Each row below holds a small network's activations on one input, seen along a few directions.
Each table varies a few parts of the input and shows all the possible inputs, shuffled.
Descriptions start from the smaller parts, as in this example, which fits no table here: line(4) and (point or ring(11) or (values(3) and ring(8))).
Shared parts are said once, and a part with two or three values counts as separate values.

Rows:
row 1: -32 -47 -13 -53 -22 -55 -24 11 -13 -2 -65 50 -74 3
row 2: 2 -36 22 7 -19 -29 -23 39 -51 -6 -65 75 -71 7
row 3: -66 29 -59 29 22 -35 -3 8 -26 -9 7 -42 12 10
row 4: -4 44 -34 95 23 -10 22 59 -32 1 -20 -30 -12 -10
row 5: 36 -5 35 32 -15 33 -8 -59 -14 4 54 3 -31 -28
row 6: 41 -1 53 45 5 51 14 -28 -2 17 47 15 -54 -25
row 7: 54 0 36 47 -7 58 -2 -30 -22 12 50 2 -35 -48
row 8: -75 -9 -81 -18 27 -67 51 -26 12 8 -18 -26 35 -16
row 9: 34 34 42 -32 12 32 -6 9 54 -9 28 -36 90 36
row 10: -6 -44 -19 -53 -16 4 6 -97 12 20 52 -25 -21 -9
row 11: 60 -9 41 63 -29 65 1 -19 -30 16 56 5 -34 -32
row 12: 20 -25 39 14 -4 17 4 -55 6 16 53 -14 -47 -5
row 13: -20 51 -35 94 26 -4 21 49 -20 -2 -20 -13 -9 -18
row 14: 10 38 16 -58 -11 33 -18 -2 50 -22 32 -45 98 24
row 15: -41 -67 -35 -77 -19 -72 8 -19 -8 1 -57 79 -29 -12
row 16: -1 32 -30 112 12 1 2 51 -49 -3 -12 -23 19 -6
row 17: -4 -15 23 -19 0 17 1 -63 3 19 62 -20 -52 12
row 18: 77 58 40 -2 10 61 -6 37 20 -26 27 -21 96 -1
row 19: -40 -63 -17 -60 -19 -69 -10 -1 -10 -7 -60 57 -56 11
row 20: 79 54 58 20 2 71 4 37 26 -19 15 -18 89 30
row 21: -68 21 -64 10 14 -49 23 1 10 -2 -25 -59 -11 -5
row 22: 60 60 53 9 16 56 11 29 41 -13 30 -2 89 29
row 23: 14 -37 18 29 -5 -7 -26 57 -58 7 -59 94 -65 7
row 24: -73 6 -82 -5 19 -47 18 -22 12 -19 -29 -51 12 -12
row 25: -1 -43 -10 -37 -9 0 -7 -62 25 6 66 -27 -31 -20
row 26: -37 44 -35 78 31 -26 9 33 1 -4 -24 -28 -16 -14
row 27: 27 -42 24 40 -23 6 -30 77 -64 20 -64 79 -71 8
row 28: -6 9 -6 -88 -11 20 5 -22 55 -18 28 -46 108 30
row 29: 19 -29 11 22 -13 2 -45 59 -67 0 -63 78 -59 -26
row 30: -30 -37 -5 -41 -6 -42 -52 21 -43 -8 -43 62 -57 -1
row 31: -8 8 -6 -106 5 8 48 -27 86 11 5 -27 97 18
row 32: 5 31 9 -77 -9 27 4 -12 67 -7 19 -54 80 37
row 33: 50 56 48 -11 8 42 -5 11 47 -13 22 -20 88 29
row 34: -14 -58 -8 -56 3 -21 52 -94 37 46 45 1 -16 6
row 35: -46 25 -47 60 13 -33 -1 16 -23 -16 -5 -38 13 -8
row 36: -16 -33 20 -15 -10 -41 -36 33 -33 -3 -68 64 -77 0
The inputs of row 30 and row 23 match in every part but one. If row 17 is changed in the same way as row 30 into row 23, which row does it become?
> row 6
What do these inputs look like to the network?
> values(4) and line(9)
A walk changes only the line(9) part. It starts at row 8 and steps to row 24. List the rest of the walk in order.
> row 21, row 3, row 35, row 26, row 13, row 4, row 16

Rows:
row 37: -19 84 3 -23 34 5 -17 59 55 -19 -30 -50 79 19
row 38: -36 -8 -13 19 17 -64 -51 10 -50 -29 -27 37 -45 -36
row 39: -18 -7 -35 -29 -13 -15 22 -48 28 -9 37 -33 74 31
row 40: -23 55 -31 -56 27 -3 29 34 65 -6 -39 -30 105 31
row 41: -3 22 -19 93 6 -16 34 17 -48 23 -33 11 -66 11
row 42: -1 19 -10 -9 -20 23 -36 0 2 -28 42 -74 47 12
row 43: 17 -23 11 -82 -7 35 23 -46 48 -5 25 0 22 2
row 44: -67 -35 -54 3 -15 -56 29 -13 -23 7 -44 22 -42 -14
row 45: 2 -29 -19 -50 20 21 38 -50 56 18 25 -17 14 -10
row 46: -15 31 3 6 -3 11 -32 -23 16 -20 43 -56 42 14
row 47: 40 -39 16 42 -14 -3 -24 44 -64 -6 -48 60 -48 -14
row 48: -9 -4 -50 -47 -23 16 7 -33 10 -7 36 -39 78 28
row 49: 39 32 2 33 -26 58 -5 14 -17 2 39 -26 71 15
row 50: 39 -58 32 21 -22 19 -15 63 -47 5 -35 74 -68 23
row 51: 69 29 65 14 -6 38 11 -19 10 14 39 19 24 -4
row 52: 9 7 24 -11 25 25 -14 -21 46 1 38 -45 -13 -24
row 53: -57 -25 -73 11 -2 -60 56 -13 -13 20 -22 -8 -65 12
row 54: 23 87 10 17 25 37 20 83 38 -5 -36 -14 98 16
row 55: 19 -28 0 -71 0 16 27 -43 49 8 41 -2 22 -4
row 56: 28 31 20 55 -11 34 9 -7 -2 -1 38 -19 68 16
row 57: 24 43 43 42 17 50 36 -10 0 27 21 -19 25 -1
row 58: 70 18 63 -1 -9 66 13 0 14 4 33 12 15 -5
row 59: -48 20 -28 48 12 -53 -5 -2 -29 7 -25 -21 -78 8
row 60: 27 10 44 -32 3 18 -25 -18 36 -7 52 -30 -5 -17
row 61: -26 -5 -8 -41 17 7 54 -53 28 15 14 -42 31 10
row 62: -2 -40 -3 1 -3 -51 -69 23 -34 -7 -26 31 -59 -20
row 63: -12 7 -10 89 -3 -1 10 24 -44 8 -46 40 -44 -19
row 64: -18 37 35 2 21 -2 -2 -33 25 1 28 -57 10 0
row 65: 26 18 52 -39 -5 23 -30 -28 45 -17 38 -18 3 -7
row 66: -49 -9 -31 44 9 -45 -23 21 -25 -5 -25 -5 -67 -23
row 67: 54 22 33 31 19 59 20 -6 23 33 35 5 10 -17
row 68: -53 -47 -51 -22 -3 -55 5 -6 -45 -16 -36 56 -32 -32
row 69: -19 -84 -11 -61 -34 -31 -9 15 -17 11 -39 72 -56 25
row 70: 8 -14 -5 65 9 -10 -7 39 -72 -24 -38 65 -39 -36
row 71: -13 -71 -36 -42 -21 -62 -19 1 -28 17 -32 59 -37 -11
row 72: -7 -48 31 -22 -19 -35 -60 28 -35 -10 -40 46 -71 21
What do these inputs look like to the network?
> values(3) and (point or line(5) or line(6))
The inputs of row 60 and row 51 match in every part but the values(3) part. If row 66 is changed in the same way as row 60 into row 51, which row does it become?
> row 63
Change only the values(3) part in row 58. List by row number the other rows that result.
> row 43, row 65
A walk changes only the line(5) part. It starts at row 69 and steps to row 71. List the rest of the walk in order.
> row 68, row 44, row 53
A walk changes only the line(6) part. It starts at row 43 and steps to row 55. List the rest of the walk in order.
> row 45, row 61, row 39, row 48

Rows:
row 73: -49 15 -20 25 35 -29 -4 -15 5 -3 -7 -45 -34 -23
row 74: 17 18 -21 -23 -2 9 -26 15 5 -35 23 -15 71 -19
row 75: -16 -61 -19 28 -7 -31 -7 -41 -42 17 24 47 -64 -24
row 76: -11 5 -29 18 -8 6 15 -40 -4 -4 68 -42 27 -8
row 77: 9 2 -14 -12 16 -18 39 17 9 -4 -43 38 64 -8
row 78: -33 42 -1 -5 32 -40 -32 29 7 -43 -34 -7 4 -25
row 79: 34 -6 42 -33 -5 21 -4 -54 42 11 25 -10 -4 16
row 80: -13 -6 -42 4 15 1 71 -22 -1 21 -8 9 10 6
row 81: -54 20 -20 39 29 -36 7 -24 7 -2 19 -34 -46 -22
row 82: -48 20 -15 -23 13 -36 -16 37 21 -15 -24 -45 -30 19
row 83: -5 -32 1 -24 -17 -16 -47 18 -40 -29 -39 68 -25 -33
row 84: 80 41 93 53 -17 56 3 27 2 13 26 3 -11 -11
row 85: -14 -2 -17 -19 7 -4 34 21 14 20 -48 35 57 23
row 86: 1 4 -24 -9 -25 9 3 -19 10 -12 33 -49 37 22
row 87: 13 -10 44 -12 14 23 13 -67 31 20 56 -7 -13 -21
row 88: 17 -4 50 -75 -10 33 -8 -8 43 4 13 -20 -5 18
row 89: 7 63 27 97 26 16 -21 59 -20 -6 -21 -20 -38 -11
row 90: -11 -2 -16 -38 -22 17 -9 21 10 -17 24 -56 45 34
row 91: 46 38 22 81 -16 55 -5 50 -19 -4 32 -25 40 1
row 92: 45 34 8 76 -3 43 55 52 -22 25 -35 24 12 1
row 93: -12 -39 2 -31 -24 -30 -42 19 -43 -6 -36 66 -29 9
row 94: 21 2 47 -36 8 28 16 -56 20 11 37 -21 -14 -15
row 95: -10 -62 -10 -38 -31 -27 -26 23 -35 -3 -21 34 -59 20
row 96: -7 11 -28 3 -12 17 6 -34 -11 -6 42 -55 33 -4
row 97: -14 -62 -14 10 -8 -19 -14 -32 -52 10 -3 34 -62 -20
row 98: 44 14 44 -59 17 24 -22 -6 37 -25 20 23 24 -23
row 99: -23 -4 -42 23 7 0 70 -34 6 28 7 19 5 -2
row 100: -6 -61 -10 3 -35 -27 -23 -23 -32 10 -24 38 -56 4
row 101: -36 27 -8 -3 24 -49 -43 26 16 -11 -37 -13 9 1
row 102: 57 -17 27 78 -9 15 -24 53 -74 12 -24 48 -63 -10
row 103: -34 23 -26 12 14 -44 -5 -5 22 -11 -11 -38 -39 12
row 104: 35 14 44 -67 4 20 -25 -9 38 5 15 18 23 8
row 105: -2 9 -12 -17 -8 5 -34 9 4 -19 18 -19 79 29
row 106: -23 -18 -25 -26 -4 8 46 23 23 20 -45 3 30 32
row 107: -7 -17 -38 -2 1 -2 59 -9 25 26 -26 14 21 22
What do these inputs look like to the network?
> values(5) and (point or line(6))
Change only the line(6) part in row 104. List by row number the other rows that result.
> row 79, row 87, row 88, row 94, row 98
List by row number the other rows that have the values(5) part in common with row 91.
> row 74, row 76, row 86, row 90, row 96, row 105
